A small network was trained on invented records. Each row is its activation on one of them, seen along a few directions.
After each row come some of the record's fields: MIPEL, LOS, TAD, MUK, RUZIF.
A field that a record lacks is left out.
The largest differences between rows may come from other fields.
(in the rows, 500 means zero)
Random noise pushes rows far along 2 fixed directions. That doesn't count. These rows show it; they differ only by the noise:
[434 612 516 546 478 450 461 565 512 492 433 449 441 554 459 522 415 401
 507 454]
[493 592 523 551 482 501 497 537 501 494 411 492 450 509 461 535 450 412
 516 490]
[300 607 461 550 503 306 374 610 498 562 531 430 422 642 526 488 348 347
 474 379]
[478 646 558 536 447 513 493 562 539 422 372 405 446 535 391 535 431 436
 527 475]

[487 439 402 521 535 472 453 433 466 649 552 613 467 458 586 479 497 451
 488 487] => (RUZIF gem)
[563 674 677 386 315 471 668 600 459 123 457 106 684 697 210 567 468 706
 549 333] => (MIPEL movuf; LOS volal; TAD tona; MUK ruta; RUZIF zodet)
[422 569 479 447 396 304 498 473 437 416 589 331 493 675 503 453 349 531
 474 276] => (MIPEL levip; LOS volal; TAD motid; MUK ruta; RUZIF gem)
[622 526 592 410 546 673 552 663 653 335 445 398 528 539 438 634 502 581
 516 618] => (MIPEL pir; LOS volal; TAD tona; MUK ruta; RUZIF zodet)
[292 667 472 521 327 226 457 514 392 388 539 242 557 678 338 381 356 569
 632 253] => (MIPEL movuf; LOS volal; TAD tona; MUK ruta; RUZIF zodet)
[404 410 412 498 587 291 491 495 439 639 672 631 540 581 644 422 537 446
 428 490] => (MIPEL movuf; LOS metat; TAD motid; MUK ruta; RUZIF zodet)
[368 343 373 592 702 412 342 607 526 737 657 693 440 551 713 499 411 279
 388 542] => (MIPEL levip; LOS metat; TAD motid; MUK rili; RUZIF zodet)
[420 496 618 405 688 620 409 749 629 337 546 327 511 603 500 646 471 473
 373 622] => (MIPEL levip; LOS metat; TAD tona; MUK rili; RUZIF zodet)
[630 499 610 506 483 664 622 486 524 372 368 437 463 452 368 552 537 592
 523 561] => (MUK rili; RUZIF zodet)
[445 546 490 530 481 463 476 418 553 517 468 502 459 456 502 553 456 502
 623 394] => (MIPEL levip; LOS volal; TAD tona; MUK fanov; RUZIF zodet)
[466 651 631 444 407 537 533 591 610 265 379 217 492 589 275 521 441 584
 539 462] => (RUZIF zodet)
[390 482 455 501 534 372 452 543 498 568 579 516 477 555 552 496 434 446
 483 459] => (RUZIF zodet)
[200 501 379 456 555 269 229 551 566 709 653 514 420 586 586 321 414 409
 482 386] => (MIPEL movuf; LOS metat; TAD tona; MUK ruta; RUZIF gem)
[543 453 498 511 447 449 517 412 375 489 508 628 549 405 494 456 589 546
 606 513] => (MIPEL movuf; LOS metat; TAD tona; MUK ruta; RUZIF zodet)
[388 380 377 513 586 276 467 479 310 651 708 638 575 589 705 497 479 367
 296 379] => (MIPEL movuf; LOS metat; TAD motid; MUK rili; RUZIF gem)
[635 426 476 518 578 546 566 405 351 522 514 668 498 432 680 556 582 421
 407 538] => (MIPEL levip; LOS metat; TAD motid; MUK rili; RUZIF gem)
[611 597 552 490 402 682 542 437 582 377 321 434 473 404 319 519 540 579
 561 536] => (RUZIF gem)
[484 412 440 556 520 325 548 497 372 588 690 620 635 481 637 471 506 497
 443 376] => (MIPEL movuf; LOS volal; TAD tona; MUK ruta; RUZIF zodet)
[419 657 595 468 483 605 507 584 630 338 350 380 430 480 441 525 482 550
 527 532] => (MIPEL levip; LOS metat; TAD tona; MUK ruta; RUZIF zodet)
[578 662 685 447 383 655 613 557 609 195 300 210 511 535 216 541 508 638
 562 512] => (RUZIF zodet)
[531 396 559 415 643 486 528 554 473 564 581 552 544 561 548 496 559 438
 393 593] => (MIPEL movuf; LOS metat; TAD motid; MUK rili; RUZIF zodet)
[420 379 463 513 656 433 434 462 442 605 663 690 523 482 586 479 505 376
 430 538] => (MIPEL movuf; LOS metat; TAD motid; MUK rili; RUZIF zodet)
[401 388 337 503 616 251 482 488 287 702 702 621 511 653 713 442 444 469
 534 376] => (MIPEL pir; LOS volal; TAD tona; MUK ruta; RUZIF zodet)
[393 389 416 496 766 291 431 678 416 672 704 529 545 645 703 537 523 369
 330 439] => (MIPEL pir; LOS metat; TAD tona; MUK rili; RUZIF zodet)
[333 558 514 485 491 495 274 514 651 498 456 493 428 525 385 425 421 410
 473 477] => (MIPEL movuf; LOS metat; TAD motid; MUK rili; RUZIF gem)
[528 514 400 561 400 609 466 285 572 572 378 651 413 306 446 477 481 472
 705 429] => (MIPEL levip; LOS volal; TAD tona; MUK fanov; RUZIF gem)
[543 504 467 544 457 324 602 334 284 487 572 532 569 601 463 445 509 585
 604 378] => (MIPEL movuf; LOS volal; TAD motid; MUK ruta; RUZIF zodet)
[682 450 476 594 505 585 592 355 384 598 524 667 472 365 631 486 557 573
 474 549] => (MIPEL levip; LOS volal; TAD motid; MUK ruta; RUZIF gem)
[726 544 604 470 485 717 749 580 418 262 334 351 593 501 329 616 588 565
 502 564] => (MIPEL pir; LOS metat; TAD tona; MUK rili; RUZIF zodet)
[385 554 505 497 431 428 448 486 551 423 424 492 493 484 444 379 461 488
 594 410] => (MIPEL movuf; LOS metat; TAD tona; MUK ruta; RUZIF zodet)
[585 640 602 513 340 569 568 411 532 264 286 317 418 496 132 437 510 574
 700 422] => (MIPEL movuf; LOS metat; TAD motid; MUK rili; RUZIF zodet)
[308 593 525 422 520 379 373 662 566 404 535 211 454 684 506 517 366 504
 325 461] => (MIPEL levip; LOS metat; TAD motid; MUK rili; RUZIF gem)
[486 447 468 525 415 421 530 374 382 558 619 496 559 589 499 422 414 548
 496 356] => (MIPEL movuf; LOS volal; TAD motid; MUK ruta; RUZIF gem)
[292 444 394 585 523 255 326 465 536 788 611 577 346 505 538 342 459 368
 560 374] => (MIPEL movuf; LOS gonem; TAD motid; MUK rili; RUZIF zodet)
[503 526 531 579 431 414 629 425 364 482 585 478 533 548 546 431 466 559
 489 373] => (MIPEL levip; LOS volal; TAD motid; MUK ruta; RUZIF zodet)
[369 549 499 525 484 451 414 674 634 551 451 360 371 504 461 485 398 466
 496 427] => (MIPEL pir; LOS gonem; TAD tona; MUK rili; RUZIF zodet)
[692 430 464 522 569 610 624 409 435 587 522 665 518 453 576 539 568 586
 433 563] => (MIPEL pir; LOS volal; TAD motid; MUK ruta; RUZIF gem)
[740 320 516 577 583 622 680 439 365 513 512 665 612 353 640 559 621 600
 464 580] => (MIPEL levip; LOS volal; TAD tona; MUK ruta; RUZIF zodet)
[543 462 455 507 578 691 429 514 663 581 426 659 468 361 574 559 545 402
 431 697] => (MIPEL levip; LOS metat; TAD motid; MUK rili; RUZIF gem)
[558 509 627 487 427 554 611 469 529 261 438 349 604 540 347 467 570 614
 512 514] => (MIPEL movuf; LOS metat; TAD motid; MUK ruta; RUZIF zodet)
[434 493 499 493 599 519 392 563 638 603 474 651 436 429 528 505 518 420
 458 661] => (MIPEL pir; LOS metat; TAD motid; MUK rili; RUZIF zodet)
[271 567 368 560 522 275 266 517 429 617 536 455 427 590 468 411 394 395
 517 297] => (MIPEL pir; LOS metat; TAD tona; MUK rili; RUZIF gem)
[501 396 383 602 585 405 449 439 526 753 506 701 423 369 571 493 549 405
 535 534] => (MIPEL pir; LOS gonem; TAD motid; MUK rili; RUZIF zodet)
[580 544 467 546 517 627 521 434 574 469 497 485 516 430 483 567 519 544
 521 598] => (MIPEL levip; LOS volal; TAD motid; MUK ruta; RUZIF gem)
[416 501 500 499 547 633 359 560 773 559 432 535 367 412 448 569 385 495
 579 581] => (MIPEL levip; LOS volal; TAD tona; MUK fanov; RUZIF zodet)
[427 572 460 552 384 462 368 430 638 484 488 438 420 535 419 477 434 487
 588 357] => (MIPEL levip; LOS volal; TAD motid; MUK fanov; RUZIF gem)
[526 504 501 545 566 652 284 556 700 614 356 582 400 426 477 519 463 380
 512 624] => (MIPEL pir; LOS metat; TAD motid; MUK rili; RUZIF gem)
[676 338 490 509 532 613 590 358 402 633 531 698 504 340 678 494 579 528
 431 640] => (MIPEL levip; LOS metat; TAD motid; MUK ruta; RUZIF gem)

Here are new rows. What are their fields?
[575 463 471 538 391 568 506 338 576 603 489 611 493 420 439 439 509 509
 568 418] => (MIPEL movuf; LOS volal; TAD motid; MUK fanov; RUZIF gem)
[380 613 539 351 492 352 444 780 506 296 555  84 555 876 425 559 421 480
 312 410] => (MIPEL pir; LOS metat; TAD motid; MUK rili; RUZIF gem)
[608 404 409 563 455 562 583 347 390 582 506 642 613 340 523 468 512 547
 540 483] => (MIPEL movuf; LOS volal; TAD tona; MUK ruta; RUZIF gem)
[570 545 505 411 523 581 451 589 669 446 368 463 493 477 441 546 553 473
 431 646] => (MIPEL pir; LOS metat; TAD motid; MUK rili; RUZIF gem)
[314 389 469 508 676 414 277 710 609 627 623 594 453 631 688 535 399 317
 338 567] => (MIPEL levip; LOS metat; TAD motid; MUK rili; RUZIF zodet)
[834 468 601 430 409 553 892 385 267 301 496 428 718 562 416 621 636 682
 526 515] => (MIPEL movuf; LOS volal; TAD motid; MUK ruta; RUZIF zodet)
[727 495 634 484 625 797 542 576 633 486 276 600 484 314 396 588 639 515
 507 709] => (MIPEL pir; LOS metat; TAD tona; MUK rili; RUZIF zodet)
[309 536 335 650 442 385 272 378 518 792 497 604 285 436 472 353 432 400
 636 394] => (MIPEL pir; LOS gonem; TAD motid; MUK rili; RUZIF gem)
[367 459 350 543 569 356 376 578 492 608 593 468 462 561 667 436 355 476
 418 398] => (MIPEL levip; LOS volal; TAD tona; MUK ruta; RUZIF gem)
[544 732 660 489 384 619 554 503 640 251 321 265 515 468 302 559 477 609
 641 515] => (MIPEL levip; LOS volal; TAD tona; MUK ruta; RUZIF zodet)
[570 595 624 387 579 649 505 727 702 295 348 374 473 545 338 617 521 503
 396 697] => (MIPEL pir; LOS metat; TAD motid; MUK rili; RUZIF zodet)
[596 575 475 549 460 683 495 438 650 483 380 490 473 417 432 499 489 518
 582 605] => (MIPEL levip; LOS volal; TAD motid; MUK ruta; RUZIF gem)
[364 463 503 410 621 329 429 688 414 524 611 402 523 700 689 539 431 381
 397 435] => (MIPEL pir; LOS metat; TAD tona; MUK rili; RUZIF zodet)
[769 348 386 608 638 700 564 291 329 712 386 897 503 199 582 541 696 459
 554 642] => (MIPEL pir; LOS metat; TAD tona; MUK rili; RUZIF gem)
[459 559 613 423 585 605 428 620 663 474 329 444 486 447 503 581 497 487
 492 623] => (MIPEL pir; LOS metat; TAD tona; MUK rili; RUZIF zodet)
[719 429 587 530 543 637 621 482 450 451 415 587 518 365 507 558 535 481
 445 586] => (MIPEL levip; LOS metat; TAD motid; MUK rili; RUZIF zodet)
[540 450 510 540 601 391 572 579 370 512 598 482 563 578 590 583 514 449
 351 475] => (MIPEL pir; LOS metat; TAD motid; MUK rili; RUZIF zodet)
[316 429 412 580 519 218 505 465 345 678 708 580 502 608 726 420 397 447
 411 345] => (MIPEL levip; LOS volal; TAD motid; MUK ruta; RUZIF zodet)
[500 438 402 505 549 583 397 396 488 706 398 756 461 291 537 467 544 457
 549 615] => (MIPEL movuf; LOS metat; TAD tona; MUK rili; RUZIF gem)
[561 415 477 472 614 381 566 624 350 605 669 507 572 611 631 565 519 400
 375 513] => (MIPEL pir; LOS metat; TAD motid; MUK rili; RUZIF zodet)
[366 670 457 595 327 389 410 292 532 496 429 481 475 448 321 327 405 529
 648 311] => (MIPEL movuf; LOS volal; TAD motid; MUK ruta; RUZIF gem)
[314 548 433 463 447 393 376 499 518 508 483 434 419 506 556 391 387 468
 512 372] => (MIPEL levip; LOS metat; TAD tona; MUK ruta; RUZIF gem)
[528 449 477 459 615 694 386 620 676 496 429 550 482 415 596 599 538 421
 434 678] => (MIPEL levip; LOS metat; TAD tona; MUK rili; RUZIF gem)
[524 470 391 617 379 551 398 274 494 739 367 729 375 217 407 423 530 457
 708 495] => (MIPEL movuf; LOS gonem; TAD tona; MUK rili; RUZIF gem)
